A small network was trained on invented records. Each row is its activation on one of them, seen along a few directions.
After each row come some of the record's fields: LUM, DUNIF, LOTUP, PEZA.
Other fields move the rows too, some of them a lot.
[ 0.90 -3.75 -0.47 -1.31 -4.35  1.17  2.19  0.00 -4.09 -0.46 -1.29  0.76
  1.71 -0.05 -0.08 -2.73 -1.09  1.95  2.93  1.01 -2.64 -5.91 -0.26  4.60
  0.00 -0.32  3.78 -0.61 -2.35  2.10] => LUM=guza, DUNIF=fari, LOTUP=misep, PEZA=nik
[-2.66 -0.46 -2.69 -1.51 -2.81  0.17 -1.71  0.91 -0.01  0.47  0.32  2.08
  2.26 -1.04 -1.80 -2.13 -0.63  0.36  1.30 -3.17 -0.90  1.15 -1.72 -0.26
 -2.39 -0.03 -1.09  1.79  0.83  0.64] => LUM=mus, DUNIF=kome, LOTUP=misep, PEZA=kegor
[ 1.73 -1.59  2.21 -2.60 -1.78  3.50  1.43  1.40 -5.10 -0.64  0.78 -1.90
  0.32  2.05  1.39  0.21  0.53  1.03  3.04  2.51 -1.84 -2.37 -0.14  1.75
  0.89  1.27  3.87 -2.01  0.61 -0.27] => LUM=mus, DUNIF=fari, LOTUP=misep, PEZA=nik
[-1.08  0.05 -1.01 -0.92  0.31 -0.91  0.07  1.35  0.80  0.66 -1.20  1.44
  0.60  0.18  0.30 -1.22 -1.03 -0.57  1.58 -1.42 -0.37 -0.25 -0.36  0.43
  0.56  1.01  0.39 -0.20  0.83 -0.19] => LUM=guza, DUNIF=fari, LOTUP=misep, PEZA=kegor
[-3.55  1.17 -0.22 -0.76  0.42  0.65  0.77  0.69  0.21 -1.40  0.48  0.10
  2.15 -0.46 -0.16 -1.33 -2.24  1.35  1.21 -2.16 -1.68  0.17 -0.48  1.60
 -2.13  0.65 -0.20  1.49 -1.61 -0.66] => LUM=guza, DUNIF=kome, LOTUP=sav, PEZA=kegor
[-2.22 -2.87 -2.91 -2.83 -3.60  1.21 -0.15  2.63 -3.94 -2.03  0.65  0.56
  3.37 -0.51 -0.70 -1.21 -0.55  1.94  2.09 -1.30 -1.44 -3.94 -1.39  4.06
  0.20  0.06  1.31 -0.72 -1.16  1.80] => LUM=guza, DUNIF=kome, LOTUP=misep, PEZA=nik
[-1.09  0.15 -0.91  1.60  0.21 -2.43 -1.86 -0.66  2.41  0.79 -1.56  2.03
 -0.04  0.07 -0.31 -0.89 -0.91 -1.01 -0.80 -1.32 -0.87  2.86 -1.97 -1.46
 -0.84  1.88 -1.14  1.43  1.10 -1.09] => LUM=guza, DUNIF=fari, LOTUP=misep, PEZA=kegor
[-4.34  0.77 -3.31 -0.73 -2.38  2.01 -2.18 -1.41  0.68  1.57  2.25  1.72
  2.47  0.62 -3.02 -3.21 -1.01  0.23  1.51 -3.27  0.53  2.30 -2.16  2.56
 -2.70 -1.03 -0.29  2.31 -2.04  1.13] => LUM=mus, DUNIF=kome, LOTUP=sav, PEZA=kegor
[-2.08  0.55 -0.08 -1.41 -1.18  3.32  3.33  2.22 -4.46 -2.62  1.92 -1.83
  1.81  0.61  0.27  0.95  0.26  1.56  1.00  0.95 -1.77 -4.52  2.30  2.62
  1.67  1.12  1.35  1.00 -1.97  1.43] => LUM=mus, DUNIF=kome, LOTUP=sav, PEZA=nik
[-0.03  2.07 -2.64 -0.01  1.44 -1.10 -0.97 -2.32  0.15  2.00  2.86  1.53
 -0.53 -0.80 -1.14 -0.55  0.28  1.08 -0.87  1.44  0.78  2.93  0.08 -0.83
 -0.10  0.15 -1.52  2.04 -0.04  1.13] => LUM=mus, DUNIF=kome, LOTUP=sav, PEZA=kegor
[ 4.06 -1.63  6.84  0.44  3.70  3.25  3.80  0.24  4.20 -0.25 -1.51 -3.35
 -2.70  0.78  5.38  6.70  2.33  0.40 -3.32  5.91  0.38 -5.72  3.73 -0.79
  3.91  2.01 -2.11 -3.30  1.34 -0.62] => LUM=guza, DUNIF=fes, LOTUP=misep, PEZA=nik
[ 1.16  0.99  0.54  0.57  0.68 -1.85 -0.35  0.65  1.01  2.15  1.24  2.40
 -0.88  1.06  0.12  1.20  0.46 -0.54  0.61 -0.68  1.96  1.57 -1.14 -2.24
 -0.48 -0.30 -0.68  2.03  1.32  0.16] => LUM=mus, DUNIF=kome, LOTUP=misep, PEZA=kegor
[-0.29  1.78 -1.30  0.64  3.08 -2.25 -3.40 -0.85  2.66  2.75  2.72  0.97
 -0.06 -0.84 -1.89 -0.20 -0.03 -0.61 -0.11  0.12  1.06  2.30 -0.29 -2.33
 -2.38 -1.35 -1.32  0.95 -1.05 -1.21] => LUM=guza, DUNIF=kome, LOTUP=sav, PEZA=kegor
[-1.53  0.00  0.19 -2.18 -0.06  1.18  0.88  0.99 -2.73 -0.28  0.19 -1.01
  0.13  0.74 -1.29 -1.24 -1.10  1.19  0.91  0.17 -0.24 -1.36  1.65  3.09
  0.72 -0.03  0.99  1.01 -0.52  0.67] => LUM=mus, DUNIF=fari, LOTUP=sav, PEZA=nik
[-1.10 -0.24 -1.65 -0.78  0.90 -1.06 -1.24 -1.34 -1.23 -1.16  1.68 -1.73
  2.50 -1.55 -3.13 -2.29 -1.26  1.29 -0.08  0.51 -1.54 -0.93 -1.26  2.21
 -0.81 -0.66  0.66  0.86 -0.52 -1.12] => LUM=guza, DUNIF=kome, LOTUP=sav, PEZA=nik
[-0.76 -1.47 -0.39 -1.78 -2.49  3.28  4.14  4.69 -6.86 -2.93  0.11 -1.86
  0.94  0.16  0.41  0.06  1.26  1.35  2.63  1.45 -1.37 -6.12  0.36  3.53
  3.53  0.63  1.47 -0.55 -1.64  1.66] => LUM=mus, DUNIF=kome, LOTUP=misep, PEZA=nik
[-0.70 -1.36  0.57 -0.48 -1.06 -0.71  0.44  2.26 -2.33 -2.08 -2.05 -1.34
  0.87  0.31  1.02 -1.15 -0.93 -0.48  1.85 -0.62 -1.10 -0.32 -0.50  2.81
  0.31  0.11  0.56 -0.63 -0.26  0.90] => LUM=guza, DUNIF=fes, LOTUP=misep, PEZA=kegor
[ 1.96 -1.59  1.07 -0.43  0.05  1.88  4.20  2.68 -4.46 -2.30 -1.55 -2.23
 -1.45  1.53  0.63  3.39  2.69 -0.64  0.80  3.91  0.56 -5.90  2.75  1.73
  4.40  2.29  1.77 -1.35  0.65  1.08] => LUM=mus, DUNIF=fari, LOTUP=misep, PEZA=nik
[ 1.73 -3.07  1.73  0.18  0.13  2.09  2.79  2.47 -0.36 -2.91 -1.98 -2.25
 -1.04  0.00  1.94  2.25  1.30  0.21 -0.88  2.89  0.40 -4.82  1.28  2.71
  2.61  1.94  0.60 -3.02  0.07  0.40] => LUM=guza, DUNIF=fes, LOTUP=misep, PEZA=nik
[-1.19  0.88 -1.47 -0.32  1.26 -0.97 -2.53 -1.37  2.15  0.80  2.01  0.06
  1.49 -0.67 -3.20 -1.47 -0.03 -1.00  0.02  0.66  1.49  1.34 -0.57  0.12
 -1.61 -0.26 -0.85  2.59 -0.17 -1.49] => LUM=mus, DUNIF=kome, LOTUP=sav, PEZA=nik
[-2.23  3.00 -3.14  2.32  2.52 -4.14 -5.72 -3.16  6.12  3.16  2.15  3.71
  2.27 -0.87 -3.16 -3.03 -1.52 -0.57 -0.95 -2.41  0.64  6.53 -3.17 -3.52
 -4.77 -1.12 -2.72  3.47 -0.03 -1.56] => LUM=guza, DUNIF=kome, LOTUP=sav, PEZA=kegor
[ 1.01  0.81  0.68 -0.75 -0.59 -1.63  1.90  1.10 -1.93 -0.39 -1.23 -1.01
 -0.61 -0.18  2.50  0.52 -0.06 -1.41  0.75 -1.29 -0.60 -0.12  0.21  1.67
  1.46  0.07  0.71 -1.01  0.39  2.10] => LUM=guza, DUNIF=fes, LOTUP=misep, PEZA=kegor
[ 1.78 -0.21  1.76  0.11  1.24 -2.37  1.83  0.24 -0.25  0.78  0.21  0.00
 -2.62  0.38  2.29  2.63  1.08 -0.74 -0.08 -0.14  1.01 -0.15 -0.50  0.08
  1.31  0.98  0.06 -0.92  0.65  0.08] => LUM=guza, DUNIF=fari, LOTUP=misep, PEZA=kegor
[ 1.81 -0.93  0.02 -0.26  0.05  0.09  2.38  1.05 -3.18 -0.77 -0.41  1.13
 -2.27  0.81  1.17  0.81  1.57  1.30 -0.66  2.04 -0.22 -0.99  0.55  1.53
  3.37  1.92 -0.11 -0.78  0.88  1.71] => LUM=mus, DUNIF=fari, LOTUP=misep, PEZA=kegor
[-1.41  1.34 -1.53  0.25 -0.88  1.83 -1.55 -1.80  1.39  1.19  2.38  0.31
  3.37  0.60 -1.22 -1.30 -1.66  0.44  0.90 -2.36 -4.08  0.60 -1.15 -0.43
 -5.87 -0.42  0.75  1.00 -0.77 -0.07] => LUM=guza, DUNIF=kome, LOTUP=sav, PEZA=nik
[-1.88  2.11 -1.51  1.56  2.74 -3.75 -3.93 -2.12  4.23  3.32  3.32  1.81
  0.51 -1.30 -1.61 -2.21 -1.17 -0.71 -0.36 -1.12  1.07  5.09 -1.45 -2.72
 -3.21 -0.52 -2.05  2.10 -0.80 -2.30] => LUM=guza, DUNIF=kome, LOTUP=sav, PEZA=kegor
[ 1.56 -0.67  0.30 -1.16  1.25  0.20 -0.82 -3.55  0.23 -0.19 -0.74 -0.09
  0.72  0.67 -1.86 -2.82  1.98 -1.44 -1.16  0.21  2.08  1.28 -1.61 -1.16
 -2.69  0.30  0.21 -0.31 -2.11 -1.50] => LUM=mus, DUNIF=fari, LOTUP=sav, PEZA=nik
[-1.32  0.11 -2.28  1.48  0.08 -3.06 -2.98 -2.46  1.65  1.90  0.66  1.83
  0.92 -1.32 -2.70 -1.23 -0.49 -1.29 -1.65 -1.95  1.02  5.26 -0.62 -2.45
 -3.08 -0.06 -2.25  1.89  0.18 -2.23] => LUM=mus, DUNIF=fari, LOTUP=sav, PEZA=kegor

Which values does each new row have?
[ 3.01 -1.48  3.50 -2.69  0.26  1.16  3.27 -1.68 -2.68 -0.55 -2.60 -2.09
 -1.63  1.82  2.06  1.46  3.81  0.10  1.20  2.65  0.64 -3.17  1.59 -0.70
  1.95  2.73  2.55 -1.89 -0.96  0.35] => LUM=mus, DUNIF=fari, LOTUP=misep, PEZA=nik
[-0.44  1.00 -0.82  0.44  1.25  0.42  0.89  0.75 -3.73 -0.14  1.71 -1.31
  0.65 -0.54 -2.12 -0.51  0.36  1.61  0.42  2.77  0.49 -1.75 -0.10  1.88
  0.93 -0.97  0.38  0.49 -1.46  0.31] => LUM=mus, DUNIF=kome, LOTUP=sav, PEZA=nik
[ 0.68 -1.51  0.82  0.99 -0.22  0.37 -1.20  0.70  0.31 -1.20  0.57 -3.70
  0.61 -2.09  1.64 -0.27  0.30  0.24  0.04  2.61  0.78 -1.74  0.51  1.03
  0.13  0.35 -0.46 -0.89 -0.19  1.97] => LUM=guza, DUNIF=fes, LOTUP=misep, PEZA=nik
[ 0.48  0.20 -0.74  0.38  0.32 -1.07 -0.03  1.61  0.05  2.00  0.44  1.96
 -0.06 -0.61 -1.17 -0.13  0.71  0.06 -0.38 -1.76  0.71  1.41 -1.42 -0.38
 -0.90 -1.11  0.70  1.67  1.50  0.09] => LUM=mus, DUNIF=kome, LOTUP=misep, PEZA=kegor
[-1.44  0.87 -1.90 -0.23 -1.80  0.35  1.27  1.84 -0.69  0.56  0.54  2.15
  1.96 -1.41 -0.80 -1.21  0.24 -0.17  1.30 -3.61  0.09  0.84 -1.36  0.30
 -0.83 -0.60  0.32  1.16  0.67  0.34] => LUM=mus, DUNIF=kome, LOTUP=misep, PEZA=kegor
[ 0.49 -1.52 -0.43 -0.98 -1.28  0.15 -1.52  1.06 -1.31 -1.63  0.41 -1.45
  1.87 -0.33 -0.04 -1.66  0.58 -2.60  0.90  0.23  0.80 -0.56 -0.44  1.63
  0.43 -0.30 -0.74  0.28  0.41  1.04] => LUM=mus, DUNIF=fes, LOTUP=misep, PEZA=nik
[ 4.78 -2.47  4.26  0.17  3.13  3.28  4.83  1.58  2.31 -1.07 -4.48 -3.00
 -3.56 -0.10  4.87  6.66  2.55 -0.45 -2.13  6.05  0.80 -5.77  3.65 -0.21
  4.36  2.02 -1.29 -3.64  0.87 -1.14] => LUM=guza, DUNIF=fes, LOTUP=misep, PEZA=nik
[-1.21 -1.36 -0.63 -0.95  0.25 -0.58 -0.46 -0.20 -0.90  0.08  0.89 -2.72
  1.93 -1.19 -0.79 -0.73  0.40  0.80  0.94  2.09 -0.38 -3.05 -1.17  1.93
  1.26  0.83  0.87  0.71  0.36  0.37] => LUM=guza, DUNIF=kome, LOTUP=misep, PEZA=nik
[-3.26 -1.10 -3.54 -1.52 -1.81  1.85  0.43  1.03 -2.61 -0.42  0.22 -1.13
  2.49 -1.67 -0.86 -2.53 -0.22 -0.48  0.94  0.36 -0.53 -1.64 -2.54  3.39
 -1.52 -0.83 -0.04 -0.23 -3.60 -0.30] => LUM=guza, DUNIF=kome, LOTUP=sav, PEZA=nik
[-2.90  0.11 -2.56 -0.26 -1.94 -1.58 -1.90  0.61  1.29  0.07  0.44  2.67
  2.80 -0.37 -0.45 -2.68 -1.18  0.57  1.52 -3.52 -1.90  2.14 -3.59 -0.46
 -1.66  0.26 -1.47  2.18 -0.79  0.13] => LUM=guza, DUNIF=kome, LOTUP=misep, PEZA=kegor
[-4.23  2.44 -2.29  0.77  0.48 -0.41 -3.90 -0.87  4.10  0.88  2.36  3.83
  2.70 -0.37 -1.39 -3.67 -2.85  0.35 -1.52 -4.27 -1.77  4.14 -2.74 -1.21
 -5.21 -0.39 -2.37  2.97 -0.40 -0.35] => LUM=guza, DUNIF=kome, LOTUP=sav, PEZA=kegor
[ 0.92 -1.77  1.65 -0.26  0.16  0.93  0.77 -1.11  0.81 -2.38  0.74 -3.23
  0.09  0.39 -0.56  1.04 -0.79  0.95 -1.91  0.60 -1.18 -1.93  1.98  2.13
  1.05  1.01  0.21 -1.58 -0.63 -0.30] => LUM=guza, DUNIF=fes, LOTUP=sav, PEZA=nik
[-1.19  2.64  0.81  0.04  1.23 -0.59 -0.69 -1.02  0.83 -0.12  5.00  1.62
  0.31 -1.03  1.01 -0.27 -1.58  0.94  0.14 -3.50 -1.42  2.31 -0.70 -0.50
 -2.89 -0.95 -0.88  1.31 -1.07 -0.75] => LUM=guza, DUNIF=kome, LOTUP=sav, PEZA=kegor
[ 2.90 -1.04  5.65  1.49  3.40  2.55  1.31 -1.66  5.56  0.53 -3.28  0.94
 -5.07 -1.29  3.20  4.46  2.17 -0.77 -3.11  2.14  1.65  1.50  1.34 -7.01
  2.76 -1.26 -1.54 -1.92  0.76 -0.99] => LUM=mus, DUNIF=fes, LOTUP=misep, PEZA=kegor
